Each row below holds a small network's activations on one input, seen along a few directions.
In each table, some parts of the input vary, and every possible input appears once, in random order.
Descriptions start from the smaller parts, as in this example, which fits no table here: one of 2 separate values, together with either a single point or one of 11 places around a ring or (one of 5 places around a ring, together with one of 6 places along a line).
Shared parts are said once, and a part with two or three values counts as separate values.
In the rows, 128 means zero.

Other details of the inputs vary at random and push rows far along two fixed directions, the same in every table; ignore that.
These rows show it; all are for the same input, with only those details redrawn:
[ 96  62 175 183 114 187 102 127 122 114 183 150 104 152]
[191 139  99 141 180 102  97 117 116 191 115 128 110 178]
[132 146 129  83 133 102 119 176 136  69 132 137 165 130]
[191 139 100 141 180 103  97 117 116 192 114 128 110 178]
[129 148 130  79 129 100 122 182 139  59 133 137 170 127]
[190 139 100 142 180 103  97 117 115 191 115 128 110 178]
[191 139 100 142 180 103  98 117 116 191 115 128 110 178]
[ 95  62 175 183 113 187 103 128 122 113 183 150 104 152]

Rows:
x1: [190 148 113 139 185 114 104 119 115 208 109 134 115 157]
x2: [191 139 100 141 180 103  98 117 116 192 115 128 110 178]
x3: [115 156 140  75 135 106 127 148 134  53 127 158 191 125]
x4: [109 139 152  96 119  57 206 157 173  73 141 125 154 123]
x5: [124 162 136  83 145 111 130 155 134  79 124 156 181 112]
x6: [115 152 114  68 131 115 134 175 140  51 142 139 144  70]
x7: [152 162  88 150 149 116 163  91 150 204  60 108  96 189]
x8: [133 144 111  87 108 121 125 171 137  87 114 108 182 105]
x9: [ 94  76 188 164 105 205 104 131 129 143 189 154  88 109]
x10: [ 72 172 123  97 105  88 147 145 142  64  74  93 133  96]
x11: [194 151 100 125 174 116 100 125 124 216 123 126  87 138]
x12: [174 125  97 159 143  66 180  78 150 213 101  88 118 167]
x13: [130 140 109  81 102 111 120 166 136  69 115 109 189 121]
x14: [173 159 102 174 135  70 151  70 107 195  92  72  94 131]
x15: [163 143  94 144 144  99 182  85 150 207  87  92 110 196]
x16: [181 140  93 138 166 126 108  84 107 209  88 114 145 150]
x17: [111 171 155 107 112  60 176 148 131  55 129 109 130  89]
x18: [121 154  76  79 109 115 125 145 135  74 122 117 159  75]
x19: [116 158 146  59 126 119 130 180 144  78 138 146 165  76]
x20: [ 83  79 179 170 111 200 105 112 128 137 187 165  97 110]
x21: [ 94  69 155 174 112 200 108 124 123 118 193 148  67 104]
x22: [181 152 109 121 182 117 102 105 118 217 116 137 103 135]
x23: [184 145 102 175 129  62 170  71 134 203 104  87 111 146]
x24: [188 140  94 140 155 126 104 105 113 214  93 106 135 149]
x25: [116 152 120  79 110 124 131 146 134  72 110 129 206  99]
x26: [ 86  59 133 181  92 211 113 103 117 123 173 123  95  92]
x27: [133 150  85  74 105 120 126 161 136  82 123 105 151  75]
x28: [138 153 128  84 139 107 126 184 138  83 129 135 162 113]
x29: [185 154 121 171 161  51 170  85 133 198 122 114  89 156]
x30: [141 166 112 148 177  98 133  98 140 182  58 128  53 176]
x31: [ 89  67 187 175 126 192 110  94 112 115 172 164 123 151]
x32: [186 143 113 136 191 110 107  94 108 194 104 140 129 173]
x33: [ 91 185 124 119  98  76 152 136 121  78 100  87 135  91]
x34: [ 69  39 153 186  32 155 170 130  75 150 143 161 106 159]
x35: [135 144 119  79 119 115 126 136 127  86 100 120 200 121]
x36: [ 83  72 145 180 117 195 108 106 122 113 192 159  76 105]
x37: [115 154 109  64 133 110 131 168 138  51 142 142 144  74]
x38: [ 92  68 168 167  76 215 104 119 127 149 174 126 108 101]
x39: [132 169 114 154 186  79 124  94 120 187  72 111  51 156]
x40: [110 132 126  86  88  58 187 191  95 105 110 173 144 147]
x41: [ 89 191 145 112 126  65 152 151 123  68 118 113 113 100]
x42: [121 142 126  72 110 119 128 135 128  65 107 125 207 118]
x43: [123 148 117  63  89 128 125 180 146  82 130 108 168  75]
x44: [ 54  88 188 187 107 192 170 116 157 113 149 157  68 171]
x45: [130 151 101  70 125 110 130 185 143  53 147 131 127  79]
x46: [127 153 119  66 106 127 127 159 139 104 117 116 177  76]
x47: [ 68  74 189 180 105 173 190 111 156 119 174 141  83 177]
x48: [ 85  67 165 166  86 212 107 102 122 146 169 131 116 102]
x49: [189 134  93 137 151 118  97  95 111 203  93 107 138 169]
x50: [ 44  81 168 193  77 195 137  97 147 106 108 122  69 141]
x51: [178 150  82 128 151 125 100  89 118 223 102 115 123 129]
x52: [ 85  62 164 181  93 203 108  78 112 116 158 144 144 144]
x53: [125 151 145  73 128 106 122 174 137  63 130 144 179 123]
x54: [ 95  57 123 182  83 208 110 116 121 119 180 114  80  99]
x55: [132 158 140  81 149 112 134 165 133  87 119 146 179 108]
x56: [ 90  62 169 184 100 212 116 103 114 135 156 133 138 121]
x57: [ 87  70 189 179 128 200 115 108 115 124 173 164 120 131]
x58: [121 148  83  74 111 118 127 148 133  75 121 112 159  72]
Describe the family of inputs behind these rows. -> one of 2 separate values, together with either a single point or one of 8 places around a ring or (one of 4 places along a line, together with one of 5 places along a line)
The inputs of x9 and x38 match in every part but the choice among 2 separate values. If x37 is changed in the same way as x9 into x38, which row does it become? -> x58
The inputs of x19 and x46 match in every part but the choice among 2 separate values. If x57 is changed in the same way as x19 into x46, which row does it become? -> x16
Change only the choice among 2 separate values in x47. List by row number the other rows that result. -> x15
Change only the place on the ring of 8 in x47. List by row number the other rows that result. -> x4, x17, x29, x30, x39, x41, x44
Change only the place on the line of 4 in x5. List by row number the other rows that result. -> x3, x20, x36

Rows:
x59: [110 134 140  89 117 144 112 156 133  68 144 128 174  90]
x60: [193 150  80 149 179  92 123  86 116 236  84 117  92 184]
x61: [149 128 120 173 144 109 138  87 118 192 100 118 101 172]
x62: [ 73  34 187 205  93 221 104 115 114 114 210 153  85 126]
x63: [134 165 125 112 140  80 155 136 139 108 105 118 127 135]
x64: [122  69 149 179 114 183 110 106 109 161 165 142 114 141]
x65: [ 92  92 164 196 118 160 140 100 126 156 141 139  71 153]
x66: [159 182 106  79 148  60 152 143 143 118 100 121 156 124]
x67: [117 134 132  84 108 145 111 155 132  67 134 134 184  93]
x68: [142 155 110 102 137  89 151 139 126 120 102 123 156 135]
x69: [109 134 137  93 121 143 106 158 138  63 145 134 159  88]
x70: [ 68  33 190 201  87 229 108 122 113 123 202 157  83 123]
x71: [216 146  68 136 186 107 100  96 107 248  94 119 106 176]
x72: [120 139 123  78 121 146 109 156 135  81 123 133 171 102]
x73: [ 93 147 103 101  70 109 161 137 141  82 111  85 141  64]
x74: [ 99 142 144 103 115 105 148 153 141  67 141 136 141 113]
x75: [149 181 101  77 150  72 153 153 141 115  97 131 141 124]
x76: [123 103 137 185 131 141 136  88 128 180 117 123  82 174]
x77: [146 147 121  86 128 101 122 156 128 110 132 127 162 112]
x78: [172 143 115 170 166  98 140  78 126 215 101 112  88 172]
x79: [102 131 136  89 116 155 109 166 133  64 141 139 154  88]
Describe the family of inputs behind these rows. -> either a single point or (one of 4 places along a line, together with one of 5 places around a ring)

Rows:
x80: [103  33 180 223 127 222 101  83 118 188 193 152  74 165]
x81: [171 188  72  56 148  78 108 152 122 127  85 119 162 105]
x82: [ 97 170 136  84 119  92 160 166 154  67 122 120 132  82]
x83: [201 156  67 137 185 122  83 100  98 237  95 123  97 159]
x84: [118 124 137 119 101 113 155 128 128 118 105 131 166 143]
x85: [132 144 136  88 119 107 135 164 137  75 144 120 179  92]
x86: [ 34 107 204 117  74 140 171 177 140   6 181 158 139  95]
x87: [105 107 131 151  97 156 149 101 136 141 121 113 130 126]
x88: [113  82 146 157 127 190 101 128 118 137 153 155 103 134]
x89: [139 120 137 116 132 123 124 139 138 116 147 136 150 123]
x90: [146 173 125 117 178 105 111 108 137 127  84 122 142 149]
x91: [106  32 174 224 129 233  95  80 112 195 191 163  58 171]
x92: [181 182  84  65 148  68 122 144 127 117  98 106 173  96]
x93: [ 51 103 162  97  62 169 124 166 134   9 175 137 174  57]
x94: [151 171  88 107 145  81 145 133 138 133  96 105 107 122]
x95: [116 120 143 134 103 114 151 136 126 113 119 127 134 150]
x96: [191 157  74 156 160  95 128  85 128 234  76  89  88 167]
x97: [149 134 109 155 150  96 142 114 115 163 119 129  96 168]
Describe the family of inputs behind these rows. -> either a single point or (one of 2 separate values, together with one of 4 places along a line) or one of 9 places around a ring
Change only the choice among 2 separate values in x84. List by row number the other rows that result. -> x87

Rows:
x98: [126 122 154 193 161 131 127  83 118 198 133 137  67 176]
x99: [177 151  91  70 138 111 100 156 121 147 114 126 166 148]
x100: [171 165  97  92 155 105 112 132 112 143 111 104 167  90]
x101: [143 168 119  53 141 115 102 168 146  80 138 128 159  95]
x102: [131 126 159 182 154 117 138  87 116 189 136 136 100 170]
x103: [133 116 152 185 139 128 150  84 139 176 121 101  98 155]
x104: [176 143  78 100 139 116 107 138  96 174  92 110 160 128]
x105: [161  83 146 185 158 137 122  79 107 195 137 158  96 189]
x106: [ 91  54 172 139  92 194  99 126 130  96 196 149 143 120]
x107: [ 59  86 193 181  93 174 155 118 155  87 154 116  93 125]
x108: [161 105 130 188 183 167  93 100 124 198 157 147  82 161]
x109: [128 104 100 174 104 158 142  87 109 182 112 109 114 165]
x110: [ 46  74 183 182  52 130 154 164 126  11 234 117  71  61]
x111: [152  90 111 188 115 153 103  64 113 206 120 116 114 137]
x112: [160 180  90 100 131 103 113 123 138 138  89 102 140  94]
x113: [ 94  77 183 148 104 200  97 127 131 101 204 142 131 108]
x114: [165 176  98 102 124  98 121 120 134 136  97 102 166  91]
x115: [156 115 159 171 162 137 127  98 113 168 144 151 103 166]
x116: [181 172 119 113 185  88 128 126 126 151 103 143 111 157]
x117: [184 150 108 109 157  91 134 140 109 162  91 148 139 186]
x118: [ 58  58 185 135  71 204 128 187 135  35 194 172 170 123]
x119: [132 118 111 192 138 161 131  58 123 193 123 102  72 146]
x120: [118 151 124  88  99  85 172 168 146  87  84 106 169 145]
x121: [130 151 100  84  77 115 128 158 129  93  93 114 187 102]
x122: [132  94 148 190 146 118 134  73 110 205 131 144  97 189]
x123: [131  91 141 180 128 121 151  81 137 177 113 109 106 170]
x124: [148 169  78  79 161 113  97 146 112 134  89 114 125  89]
x125: [119 160 115  73 156 117 114 185 147  67 125 156 145 108]
x126: [114 146 103  85  98  95 166 125 142  77 106 107 183 110]
x127: [166 110 135 174 176 152 104 107 123 186 160 146 117 153]
x128: [160 174  88 120 144  95 152  91 130 158  97  92 141 127]
x129: [ 96 173 125  81 126  84 160 164 163  67  81 110 128 114]
x130: [ 17  93 161 141  62 196 148 132 146  31 155 129 109  86]
x131: [ 89 183 134  76 137  75 149 169 143  70  97 145 134 125]
x132: [118 172 132  68 148  93 136 178 139  56 103 160 134 122]
x133: [ 31  76 203 146  58 166 159 164 124  51 167 161 148 145]
x134: [ 73  81 162 138 111 207  82 138 131  93 181 153  91 108]
x135: [160 169  93  83 157 110 106 142 118 130 105 105 147  86]
x136: [111 176  96  72 105 113 115 156 144  75  89 117 144  71]
x137: [139 138 105  67 120 104 121 153 120  89 116 116 197  83]
x138: [165  87 123 168 164 144 105 104 121 187 151 153 126 167]
x139: [173 151  71  81 104  52 195 176 133 176 135 124  90  86]
Describe the family of inputs behind these rows. -> either one of 2 separate values or (one of 5 places along a line, together with one of 8 places around a ring)
What sort of input is x113? -> one of 5 places along a line, together with one of 8 places around a ring
A walk changes only the place on the line of 5. It starts at x109 and steps to x126. List the rest of the walk in order. -> x128, x119, x130
A walk changes only the place on the line of 5. It starts at x99 and steps to x106. List the rest of the walk in order. -> x113, x101, x134

Rows:
x140: [154 174 112 108 146  36 183 143 139 133  98 121 118 153]
x141: [150 139 106 135 148 130 122 113 119 169 123 116 103 134]
x142: [147 134 104 135 136 125 125 104 116 174 115 124 113 131]
x143: [110 138 145  93 128 117 137 162 135  69 130 138 162 105]
x144: [112  99 149 156 100 159 129 117 128 127 146 121 134 125]
x145: [160 138 118 139 149 124 112 112 125 164 122 124 107 137]
x146: [108 102 149 146 119 153 114 120 134 117 156 136 110 122]
x147: [106 103 145 154  97 160 125 122 125 130 143 131 119 113]
x148: [154 177 109  80 157  83 132 146 127 119 107 130 158 124]
x149: [107  98 160 146 125 151 117 124 119 121 152 140 120 131]
x150: [108 103 152 155 123 153 117 126 115 115 150 140 123 132]
x151: [109  93 143 155 109 161 135 114 131 122 143 125 132 124]
x152: [107 105 141 155 118 154 113 122 129 112 153 136 112 123]
x153: [107  93 156 143 119 157 120 129 130 124 151 148 124 146]
x154: [112 133 141  88 123 123 140 167 144  73 127 145 166 122]
x155: [153 132 108 141 139 125 130  99 122 171 120 115 129 142]
x156: [153 139 111 141 144 127 116 120 122 174 120 113 105 131]
x157: [107  95 138 158 101 157 126 115 122 119 144 123 133 129]
x158: [105 138 129  92 111 120 131 161 141  80 135 122 145  97]
x159: [148 130 100 143 132 123 118 109 113 168 110 121 114 134]
x160: [109 150 132  90 117 120 135 153 146  65 142 137 152  98]
x161: [113 105 164 151 121 158 120 127 117 121 151 139 121 129]
x162: [153 166  92  82 137  89 138 144 132 125  90 119 151 108]
x163: [152 172  92  85 150  91 134 152 139 123 100 113 142 110]
x164: [110 147 130 158 128 102 160  95 138 152  89 108  96 155]
x165: [109 133 132  91 101 113 139 150 142  78 129 118 174 106]
x166: [109 100 148 150 124 162 122 121 134 112 152 138 109 119]
x167: [159 127 115 135 151 127 117 119 113 161 114 137 120 167]
x168: [149 127 108 132 134 121 119 107 116 173 112 120 111 133]
x169: [107 141 140  83 117 123 140 164 142  71 137 147 169 122]
x170: [149 134 101 141 145 125 113 119 116 165 117 114 104 136]
x171: [158 131 125 136 149 127 117 122 123 170 118 137 123 160]
Describe the family of inputs behind these rows. -> either one of 2 separate values or (one of 5 separate values, together with one of 6 places along a line)
Change only the place on the line of 6 in x154. List by row number the other rows that result. -> x143, x151, x162, x163, x166
List by row number the other inputs of the same sort as x164. -> x140
Change only the choice among 5 separate values in x141. List by row number the other rows that result. -> x156, x158, x163, x170
